Each row below holds a small network's activations on one input, seen along a few directions.
Each table varies a few parts of the input and shows all the possible inputs, shuffled.
A made-up example of a description, with smaller parts first: one of 2 separate values, together with either a single point or one of 11 places around a ring or (one of 4 places along a line, together with one of 5 places around a ring).
Shared parts are said once, and a part with two or three values counts as separate values.
In the rows, zero is written as 128.

Other details of the inputs shift rows strongly along two fixed directions, in all tables alike. That doesn't count.

Rows:
r1: [110 140 139 114 132 111 134 118 113 129 133 116 167 130 156 134 191]
r2: [143 148 119  85  81 138 134 162 133 133 124 164  40 130 148 107 107]
r3: [125 144 144 138 133  98 123  89 109 137 131 103 196 125 153 143 203]
r4: [125  89 124 150 156 177 121 118 168 112 143 123 153 143  69 126  33]
r5: [146 134 115  71 101 140 136 173 133 119 131 165  43 130 145 122  85]
r6: [133 102 121 168 155 183 129 103 175 119 129 116 140 139  65 116  46]
r7: [167 144 119  92  69 121 141 168 135 143 125 159  42 132 145 117 111]
r8: [100 139 141 121 148 103 129 101 103 133 129 106 196 122 148 151 190]
r9: [112  90 124 180 148 171 126 106 158 102 147 110 168 138  60 114  41]
r10: [ 96 152 128 111 118  86 127 120  90 134 131 121 150 116 161 144 187]
r11: [134 102 145 168 172 103 109 104  81 144 123 112 170 113 145 143 184]
r12: [116 160 129 123 119  90 125 118 114 137 112 122 145 113 155 127 196]
r13: [148 138 121  82 101 149 125 159 151 133 126 158  63 139 146 110 108]
r14: [119  85 122 172 160 174 124 107 165  92 145 104 169 138  69 116  40]
r15: [122 111 138 142 166 109 112 122  77 146 108 122 141 111 163 135 193]
r16: [172 151 120  95  78 125 134 168 139 135 122 172  40 129 136 113 113]
r17: [101 130 132 130 142 110 119 113 122 124 140 106 186 133 147 134 181]
r18: [ 99 144 130 141 128  87 128  98 111 141 116  91 184 116 149 135 192]
r19: [149 147 118  83  89 131 141 183 138 125 126 172  43 131 137 108 114]
r20: [108 155 126 106 134  96 135 123 103 141 128 122 142 122 156 149 191]
r21: [129 105 131 179 149 175 129 108 174 115 119 116 144 133  67 122  42]
r22: [142 103 125 189 155 166 125  89 164 121 139 106 170 139  65 129  66]
r23: [125  51 135 203 205 173 114 112 125 114 130 113 174 133  69 121  60]
r24: [160 140 120 104  78 137 131 155 134 131 134 163  50 134 133 115  94]
r25: [119  96 132 184 157 174 133 115 169 104 134 110 162 137  60 125  44]
r26: [152 144 116  74  91 139 132 165 140 123 122 160  38 129 159 109 105]
r27: [143 134 116  81  89 132 145 178 133 137 126 161  45 130 130 122  84]
r28: [172 143 123  80  83 139 125 168 144 137 135 168  48 143 152 116 112]
r29: [139  97 125 179 147 157 116  91 158 104 141 101 172 133  79 124  59]
r30: [118 152 138 106 124 109 129 111 115 139 119 119 154 124 167 132 197]
r31: [ 97 135 130 141 129  92 134 115 110 130 130  95 183 123 140 136 180]
r32: [152 101 131  95 141 142 123 180  92 139 116 174  39 126 141 127 102]
r33: [101 141 128 138 147 106 133 108 115 129 135 103 179 129 141 140 191]
r34: [109 157 128 113 126  81 129 129  99 135 121 126 149 110 151 142 191]
r35: [121 148 140 158 130  94 124  99 115 135 121 104 179 120 142 149 185]
r36: [106 157 136 114 127  89 134 132 101 136 118 124 144 116 158 153 187]
Description of these inputs: one of 4 places along a line, together with either a single point or one of 8 places around a ring.
Changing only the place on the line of 4 turns r6 into r22. The same change can be made to r2. Which row results?
Answer: r24
Change only the place on the line of 4 in r12. List by row number the other rows that result.
Answer: r16, r19, r34
List by row number the other rows that have the place on the line of 4 in common with r34.
Answer: r4, r5, r8, r10, r20, r27, r32, r36
Change only the place on the ring of 8 in r33. List by row number the other rows that result.
Answer: r1, r9, r14, r17, r19, r25, r31

Rows:
r37: [148 176 114  97  30 165 164 158 213 105 157 157  65 157  84 106  23]
r38: [150 111 117 103 142 199 126 146 164 111 136 159  72 144 101 111  37]
r39: [122 137 128 159 134  79 120 110  90 129 121 102 160 110 169 130 204]
r40: [141 108 118 110 114 171 153 193 150 122 122 170  37 137  87 105  36]
r41: [123 138 130 133 150 124 139 130 116 129 131 126 144 131 125 156 151]
r42: [134 105 125 155 142 132 106 102 123 126 134 119 157 128  98 136  78]
r43: [141 117 134  76 114 147 132 159 127 132 140 149  90 144 154 117 134]
r44: [ 89 119 134 178 182 136 120  98 137 117 126 106 215 117  82 151 117]
r45: [155 109 143 180 154 138 107  88 134 122 131 116 184 118 103 131 117]
r46: [117 127 142 131 141  99 141 127  99 140 141 117 187 126 139 154 189]
r47: [117 144 135 116 128 110 128 133 112 155 106 126 118 117 158 147 166]
r48: [ 97 116 130 119 143 103 111 116  93 127 145  97 187 134 156 131 188]
r49: [138 108 139 133 131 129 129 119 114 153 131 120 148 129 126 139 133]
r50: [139 101 135 197 169 148 123  88 132 135 129 109 178 136 101 122 136]
r51: [155  89 129 185 148 146 106 109 144 114 136 116 154 140  91 124  78]
r52: [124 151 122  56 106  94 112 153  94 125 137 151  95 129 194 129 183]
r53: [157 149 122 101  97 120 129 166 119 132  99 169  41 113 160 103 138]
r54: [183 145 140  92  95 113 129 165 115 142 122 161  56 127 181 125 169]
r55: [142  93 147 198 164 133 118  84 125 135 132  96 211 129 102 129 142]
r56: [115  88 124 151 157 150 110 111 142 102 148 108 175 145 110 127  77]
r57: [ 92 109 143 173 177 135 134 112 130 131 126 107 198 128  86 140 129]
r58: [122  91 121 177 151 150 111  95 132 116 132 105 157 114  74 128  51]
r59: [138 101 134 165 164 167 123  82 144 131 127 120 151 131  76 137  64]
r60: [109  96 129 166 157 126 124 118 121 120 152 108 192 138  84 140 111]
r61: [110 147 129  79 127 121 129 154 121 133 115 143 103 129 184 131 181]
r62: [135  92 143 166 161 159 133 117 153 110 143 113 171 139  68 144  63]
r63: [129 135 123  80 121 144 136 152 114 139 131 148  91 143 166 120 164]
r64: [128 135 134 126 149 131 136 122 123 123 133 141 131 130 115 148 128]
r65: [143 145 133 160 156 120 112  95 111 135 118 120 160 119 142 135 182]
r66: [177 123 127 130 118 178 122 160 164 129 110 178  35 128 103 103  51]
r67: [154 151 135 127 129 113 126 127 109 143 116 133 107 128 171 137 199]
r68: [136 111 110  90 108 157 130 177 143 106 140 158  40 137 142 102  64]
r69: [112  99 130 174 167 126 121 108 128 107 150  96 205 133  78 153  96]
r70: [108 148 130 102 149 107 127 116 100 130 129 116 154 131 184 148 216]
r71: [128 148 125  87 102 103 137 156 102 145 102 142  67 116 167 129 152]
r72: [112 143 141  87 131  92 125 123  96 129 131 113 164 127 194 144 222]
r73: [117 147 151 160 156  84 115  99 102 142 105  97 181 109 170 145 237]
r74: [ 87 124 126 117 147 118 127 123 114 113 116 100 163 122 147 123 161]
r75: [114 139 138 147 155  97 128  84  98 150 120 101 177 120 155 158 196]
r76: [102 155 139 126 143  86 118 100  94 157 105 116 170 106 166 152 210]
r77: [140 194 112 115  68  90 135 104 173 133 118 113 138 126 146 121 189]
r78: [129 107 140 185 164 139 115 105 134 142 116 109 169 126 109 120 146]
r79: [139 154 132  75 110 124 148 189 128 137 117 171  40 126 153 138 134]
r80: [101 139 134  88 131 120 131 147 114 141 117 136 116 132 177 122 192]
r81: [129 125 123 104 106 128 141 159 113 148 108 148  66 125 136 113 118]
r82: [132  98 137 165 164 156 127 107 143 109 144 117 186 128  64 145  61]
r83: [147 140 125  84  96  97 122 153  98 146 128 146  72 129 172 141 152]
r84: [125  81 128 172 150 141 115 103 125 135 141 105 175 137  82 132  81]
r85: [143 156 100  84  79 181 151 140 232 105 145 136  80 150  81  90  21]
r86: [141 119 136 129 131 116 129 113 113 147 125 117 151 125 142 150 139]
r87: [150 112 128 121 134 176 147 164 148 131 139 164  70 148  85 122  65]
r88: [133  87 136 206 164 128 104  87 121 126 137  93 211 137  94 122 129]
r89: [142 128 122 136 107 108 128 150 100 135 127 136  88 117 154 106 165]
r90: [ 96 126 124 143 138  94 140 134  95 125 140 116 158 117 132 137 165]
r91: [111 149 122 100 112  87 139 163  94 124 132 137  99 114 161 146 173]
r92: [113 114 125 146 151 149 136 131 144 105 119 131 131 122  74 125  59]
r93: [109 214 119  87  77  68 155 118 154 131 132 113 160 124 147 142 207]
r94: [156  91 131 189 154 150  96  95 143 110 137 116 167 132  80 117  72]
r95: [ 99 121 128 152 151 123 139 130 132 111 119 116 157 124  96 135 112]
r96: [142 170 116 106  28 148 150 124 192 125 141 132  92 149 104 117  59]
r97: [104 133 137 167 147  77 120  98  90 139 109  96 192 114 159 123 232]
r98: [154 116 112 109  97 146 132 168 131 131 128 158  33 125 127 118  58]
r99: [132  96 139 177 160 143 115  74 131 131 130 103 198 120  87 146  84]
r100: [124 159 126  54 113 129 127 168 122 134 115 165  62 124 184 123 162]
r101: [146 155 124 109  99  86 114 147  92 130 122 147  75 104 184 121 190]
r102: [117  95 138 168 161 164 129 109 143 146 121 112 150 128  76 126  77]
r103: [ 99 153 133 120 138  60 115 114  79 128 138 116 189 118 164 161 220]
r104: [146 148 134  41 102 121 128 161 114 130 133 165  71 129 188 126 159]
r105: [113 126 123 125 116  98 129 132  89 149 125 120 120 114 152 129 163]
r106: [138 155 127 178  65 150 132  84 202 104 142  98 171 147  80 108  71]
r107: [132  88 113 104 116 176 136 169 151 111 144 158  51 142 112  90  43]
r108: [147 146 130  83 104 119 138 151  98 167 121 158  60 132 169 130 178]
r109: [139 164 109  80  38 181 153 149 217  99 159 146  67 160 105  87  21]
r110: [129  98 130 197 160 146 118 103 144 112 110  99 164 122  88 115  92]
r111: [ 97 105 123 184 166 128 123 100 127 100 141 103 194 112  76 141  87]
r112: [ 96 144 117  94 126  93 120 126  93 114 130 125 131 112 181 125 185]
r113: [162 162  98  93  55 163 153 136 220 133 129 148  59 142  78 107  25]
r114: [107 151 120  65 113 114 130 156 112 120 112 151  81 117 177 113 160]
r115: [130 129 121 115 119 133 128 135 123 130 104 146  82 114 121 117  89]
r116: [112 122 123  84 118 141 138 166 123 125 119 146  76 135 150 101 129]
Changing only one part turns r65 into r38. The same change can be made to r39. Which row results?
Answer: r68
Changing only one part turns r49 into r55. The same change can be made to r84. Which row results?
Answer: r88
What is each input in this table made of?
Answer: one of 4 places along a line, together with either one of 2 separate values or (one of 3 separate values, together with one of 6 places around a ring)
Change only the choice among 2 separate values in r96. List by row number the other rows that result.
Answer: r113
Start at r112 and move only the place on the ring of 6, one step at a time. The first step leads to r52. Which rows follow, in order?
Answer: r104, r38, r100, r114
Change only the choice among 2 separate values in r106. List by row number the other rows that result.
Answer: r77

Rows:
r117: [159  84 137 205 182 164 108 105 135 110 120 124 161 135  96 108  94]
r118: [129 139 114  41 109 120 141 202 112 128 110 186  21 118 154 136 103]
r119: [170 128 124 137 119 187 131 109 194 136 133 157  82 146  87 116  53]
r120: [134 103 133  95 138 157 109 149  95 140 122 147  78 134 162 113 139]
r121: [144 153 127 153 111 146 141 110 149 137 128 138 102 115  86 130  77]
r122: [133 173 121  85  77  82 121 114 132 133 136 117 137 131 201 123 207]
r123: [190 135 126 108  72 123 139 179 117 149 110 166  27 133 123 129  91]
r124: [179  97 143 173 146 156 125 105 151 144 133 117 161 135  99 137  93]
r125: [ 84 149 130 133 144 118 136  91 150 127 124  85 217 134 139 128 195]
r126: [ 93 113 131 142 165 141 119  99 122 104 170  90 223 144 112 137 148]
r127: [ 83 115 114 138 139 117 133 130 124 111 151 123 170 140  97 138 104]
r128: [ 97 166 130 127  80  60 127  92 113 117 123  98 174 114 164 135 196]
r129: [116  84 143 124 187 174 117 119 150 102 131 123 158 136  94 134  71]
r130: [ 79 182 128  99 101  77 154 142 120 138 116 117 148 106 160 129 207]
r131: [144 140 124 148 123  93 121 161  82 132 117 128  84 109 158 138 177]
r132: [113  87 122 140 154 134 125 142 103 141 124 132 103 118 116 119  92]
Changing only one part turns r124 into r123. The same change can be made to r126. Which row results?
Answer: r127
What is each input in this table made of?
Answer: one of 2 separate values, together with one of 8 places around a ring
Change only the choice among 2 separate values in r130. List by row number the other rows that result.
Answer: r125
